Each row has a name. After each piece below comes the name of the row it's from, unless a question asks for something else. Each question is about the rows just above it. Places in a row count from 1.

[ -2  31  14  -3 -32  10   2  -5  -7 -20  -1   4  -2   6   1 -14  -9  15
 -19  47  11  -9  -3 -21   4 -15  24  11   9] = (199)
[  1  89  31  22 -92 -31  -3   7 -16 -27  19   2 -20  31  -4  28 -58 -23
 -30  55 -31 -20 -37 -35 -31 -36  13 -15 -43] = (59)
[ -38   41  -24   73  -74   46   23  -56 -110  -96   18   73    2   -4
    8  -28  -95   23  -51   85  -15  -33   46  -90  -36  -63   82   37
    3] = (173)
[  1  89  31  22 -92 -31  -3   7 -16 -27  19   2 -20  31  -4  28 -58 -23
 -30  55 -31 -20 -37 -35 -31 -36  13 -15 -44] = (212)
asked: [  1  89  31  22 -92 -31  -3   7 -16 -27  19   2 -20  31  -4  28 -58 -23
 -30  55 -31 -20 -37 -35 -31 -36  13 -15 -44]  (212)
One entry of (212) was changed: [  1  89  31  22 -92 -31  -3   7 -16 -26  19   2 -20  31  -4  28 -58 -23
 -30  55 -31 -20 -37 -35 -31 -36  13 -15 -44]. Where, and from what?  10, [-27]

[ 83  12 -41 102  44   0 -69  15   4  94  30 -13  21  40   8  25  50   1
  73  10  16  35  91  42] : (22)
[-103   92  -67  -23    8   72  -16   67   66   17   48   68 -107  -38
  -57   66  -51   62  -80  -68  -64   52  -33   64] : (173)
[  2 -28  39  54 -78  -6  93  45 -11 -20 -26 -32 -16  -7  30   3 -18 -11
  27   8  28 -16 -29 -37] : (212)
[ 55 -82  58  20 -52 -65  33 -97 -40 -63 -59 -61  70  -9  48 -95 -22 -70
  35  48  48 -86 -42 -86] : (45)
[ 30 -39  38  64 -87 -38  84  -1 -26 -14 -39 -40  16   5  40 -22  -5 -16
  28  26  45 -33  -8 -57] : (59)
Where does [-103   92  -67  -23    8   72  -16   67   66   17   48   68 -107  -38
  -56   66  -51   62  -80  -68  -64   52  -33   64] differ from (173), and what was there?  15, [-57]
Shift each entry of [50] by -1 times 1:  [49]
One entry of (22) was changed: [ 83  12 -41 102  44   0 -69  15   4  94  30 -13  21  40   8  25  49   1
  73  10  16  35  91  42]. Where, and from what?  17, [50]

[-14  85  68  -3 -32] -> (212)
[28 85 -3 68 56] -> (51)
[ -33   12   19   46 -110] -> (173)
[-14  37 112 -31  29] -> (59)
asked: [85 -3 68]  (51)
Which row holds [112 -31]?  (59)
Shift each entry of [28 85 -3] by -1 times 1:  [27 84 -4]
Shift each entry of [28] by -1 times 1:  [27]
One entry of (212) was changed: [-14  85  67  -3 -32]. Where, and from what?  3, [68]

[ 89  30 -82  25 -28] : (22)
[-66 -89  -4  -4 -78] : (218)
[-82  -8   8 -27 -63] : (84)
[-52 -58   0  47  37] : (51)
[-31 -37 -23 -36  35] : (35)
[-40  80  44 -22  30] : (212)
[-65  -3 -19 -42  46] : (59)
[-44 -91 -54  18   2] : (102)
[ 89  30 -82  -7 106] : (170)
[ -4 -89 -66  -4   4] : (199)
asked: [ -4 -89 -66  -4]  (199)
One entry of (102) was changed: [-44 -91 -53  18   2]. Where, and from what?  3, [-54]
Where does [ -4 -89 -66  -5   4] differ from (199), and what was there?  4, [-4]
asked: [-82  -7]  (170)
Where do [ -4 -78] appear?  (218)
Where does [-52 -58   1  47  37] differ from (51), and what was there?  3, [0]

[-15 -13  26  20 -27  32  28  33  30  20 -12  47 -12  27  48  33  -6 -13
  -7  16  38  20  17  35]  (199)
[-15  95  -8 -23  14 -36 -17  16 -10 -12 -43 -42 -21 -47 -24 -27 -23 -24
 -14 -47  14 -13 -30  -1]  (59)
[  7 -38  56  -4 -15 -23  11  13  26  21 -22  10  -8 -20  26   3 -18 -13
 -11 -27  34 -29 -16 -36]  (51)
[-41  14 -26   1 -81  17   4  -2   1  -2   4  60 -17  13  25  16   4  -5
 -30  21  14  16  14  27]  (173)
[-14 -15 -58  28 -19  56  -5 -49 -29  -5   5  19 -14  70  -8  27  -8   0
  -2  54 -36  42  41  43]  (102)
[ 25  -5 -38   4  31  37  -7 -32 -18  -8  19 -16  31  25 -19  11  30  15
  33  15 -40  17   8  44]  (170)
[-41  14 -26   1 -81  17 -17  -2   1  -2   4  60 -17  13  25  16   4  -5
 -30  21  14  16  14  27]  (212)
[-15 -13  26  20 -27  32  28  33  30  20 -12  47  37   2  48  33  40 -13
  -7  16  38  20  17  35]  (35)
asked: [ 28  33  30  20 -12  47 -12]  (199)
Where does [-41  14 -26   1 -81  17   4  -2   1  -2   5  60 -17  13  25  16   4  -5
 -30  21  14  16  14  27] differ from (173), and what was there?  11, [4]
Move every entry of [14 16] by +1 step of 1.  [15 17]
Changed (35): [-15 -13  26  20 -27  32  28  33  30  20 -12  48  37   2  48  33  40 -13
  -7  16  38  20  17  35]. Place and old value:  12, [47]
One entry of (59) was changed: [-15  95  -8 -23  14 -36 -17  16 -10 -12 -43 -41 -21 -47 -24 -27 -23 -24
 -14 -47  14 -13 -30  -1]. Where, and from what?  12, [-42]
asked: [ 33  15 -40]  (170)
Changed (59): [-15  95  -8 -23  14 -36 -17  16 -10 -12 -43 -42 -21 -47 -24 -27 -24 -24
 -14 -47  14 -13 -30  -1]. Place and old value:  17, [-23]

[ 36   3 -25  82  50 -83] = (170)
[ 32  -7  27  26 -72   8] = (35)
[116 103 -43  19   8 -30] = (84)
[ 16   8 -22  71  38 -58] = (102)
[-18  -2 -22  71  17 -23] = (59)
[ 58 -16  22  42 -50 -10] = (218)
[ 32  -5  19  24 -49 -10] = (173)
[ 42 -16  34  36 -89   8] = (22)
[101  79 -33  23   8 -36] = (45)
[-67 -32 -16  49  48 -29] = (199)
[ 87  43 -20   1  15  -4] = (51)
[ 66  52 -22  12   8 -23] = (212)
Shift each entry of [116] by -1 times 1:  [115]
Changed (59): [-18  -2 -22  71  17 -22]. Place and old value:  6, [-23]
Shift each entry of [-22  71  38] by -1 times 1:  [-23  70  37]
asked: [66 52]  (212)
Move every entry of [49 48] by +1 step of 1.  [50 49]
asked: [19  8]  (84)
Where does [ 32  -4  19  24 -49 -10] differ from (173), and what was there?  2, [-5]

[-33 -16 -45 -14  23   5 -12  36  28  27 -44] : (51)
[ 11 -55   1  21  39  34  21 -42  68 -37  12] : (84)
[-15  48  21 -24 -37 -30 -28  86   3  70  13] : (22)
[-16  21   5 -16 -13 -14 -17  68  20  51   1] : (35)
[  5  42  32  -8 -26 -13 -10   4  -2  18  31] : (218)
[-36  25 -39 -33  -5 -23 -30  16 -20  21 -43] : (45)
[-11 -12 -19 -13  18  -4 -11 -80  -2 -50 -18] : (102)
[-31  10 -27 -19  12  -6 -20  49  14  40 -35] : (212)
[-41  50 -47 -42  -5 -32 -38 -40 -60  -7 -56] : (170)
Shift each entry of [68] by -1 times 1:  [67]
Changed (84): [ 11 -55   1  21  39  34  21 -42  68 -38  12]. Place and old value:  10, [-37]
[20 51] is in which row?  (35)
asked: [-16  21   5 -16]  (35)

[ 11   1  34  36  19  24 -42  10]  (45)
[  5 -24  55  56   4  40 -48  22]  (199)
[-25 -20 -25   3 -58  -2  47  14]  (22)
[-24 -20 -25   3 -58  -1  47  14]  (84)
[ 24   1  34  36  19  24 -42  10]  (102)
[-24 -20 -25   3  43 -30  -5 -31]  (35)
Where does [ 24   1  34  36  20  24 -42  10] differ from (102), and what was there?  5, [19]
Move every entry of [19] by +1 step of 1.  [20]
Changed (45): [ 11   0  34  36  19  24 -42  10]. Place and old value:  2, [1]
Move every entry of [11  1 34 36] by +1 step of 1.  [12  2 35 37]
Changed (35): [-24 -20 -25   4  43 -30  -5 -31]. Place and old value:  4, [3]
Which row holds [-24 -20 -25   3  43 -30  -5 -31]?  (35)

[ -6   6 -23   4  20  10 -19  32 -34  18 -25  16 -16  17   4 -11 -43 -30
   9   6 -36 -26  -8  29   3 -38   5   5  54 -42  37 -14  35]  (35)
[ -9  -7   5   9  -5  10   1  12  32 -18  29 -33 -38  15  -1 -37   1 -19
 -10  12 -10   6   6  16  16 -40 -18  -1  90 -26 -17  16 -15]  (45)
[ 28   2 -11 -71   4 -26   4 -29 -18 -16 -14  13  71   3   5  45  10  31
  11  11  50 -11  22 -20  12 -27  17  15 -25  37 -33  -4  -3]  (173)
[-17  11  -5 -20  30   5  14  -1  57  -4 -28  14  33  -6  -3 -39 -39  20
 -34   1  27   2 -11 -71   4 -26   4 -46 -21  25   8 -10   1]  (22)
[  2  -1 -10  26  35  26  -2 -11  32  -9  -9 -15 -83  46   6  35  25 -19
  17 -17  63   9 -24  18  15  15   0 -13 -57 -19 -46 -27   0]  (212)
asked: [-9 -9]  (212)
Which row holds [ 5 14 -1 57 -4]?  (22)
asked: [ 27   2 -11 -71   4 -26   4]  (22)

[ 16   7 -52   1 -40 -15 -42 -31  55 -26 -21  64 -37  79 -76  58  69 -33
 -49  -1  22  29 -30  41] : (35)
[  11  -76  -17   14  -20   48   37  -24   14   49   19  -16   71   15
  -29   -6 -115  -62  -27  -12  -48    5  -50  -44] : (170)
[ 53 -11 -76 -49  41 -43  38 -57  62 -18 -26  20 -25  65  14  41  -3   8
  24  18  50  30  43  81] : (84)
The row with [-76 -17  14 -20] is  (170)
asked: [ 79 -76  58  69 -33]  (35)
Move every entry of [ 41 -43] by -1 step of 1.  [ 40 -44]

[-49 -28  25  52] : (102)
[-35 -60 -17 -58] : (45)
[-7  4  4 79] : (199)
[49 52 35 -3] : (59)
[-49 -28 -38  52] : (22)
[-35 -60 -27 -58] : (212)
[-64 -44 -48 -30] : (51)
[ 7 36  4 79] : (218)
[ -7 -44  -6 -85] : (173)
[ -7 -44   4 -85] : (35)
[ 35 -12  25 -85] : (170)
[-49 -28   4 -85] : (84)
[-49 -28] with +1 step of 1 on every entry:  [-48 -27]
asked: [ -7 -44   4 -85]  (35)
[-17] with -1 step of 1 on every entry:  [-18]

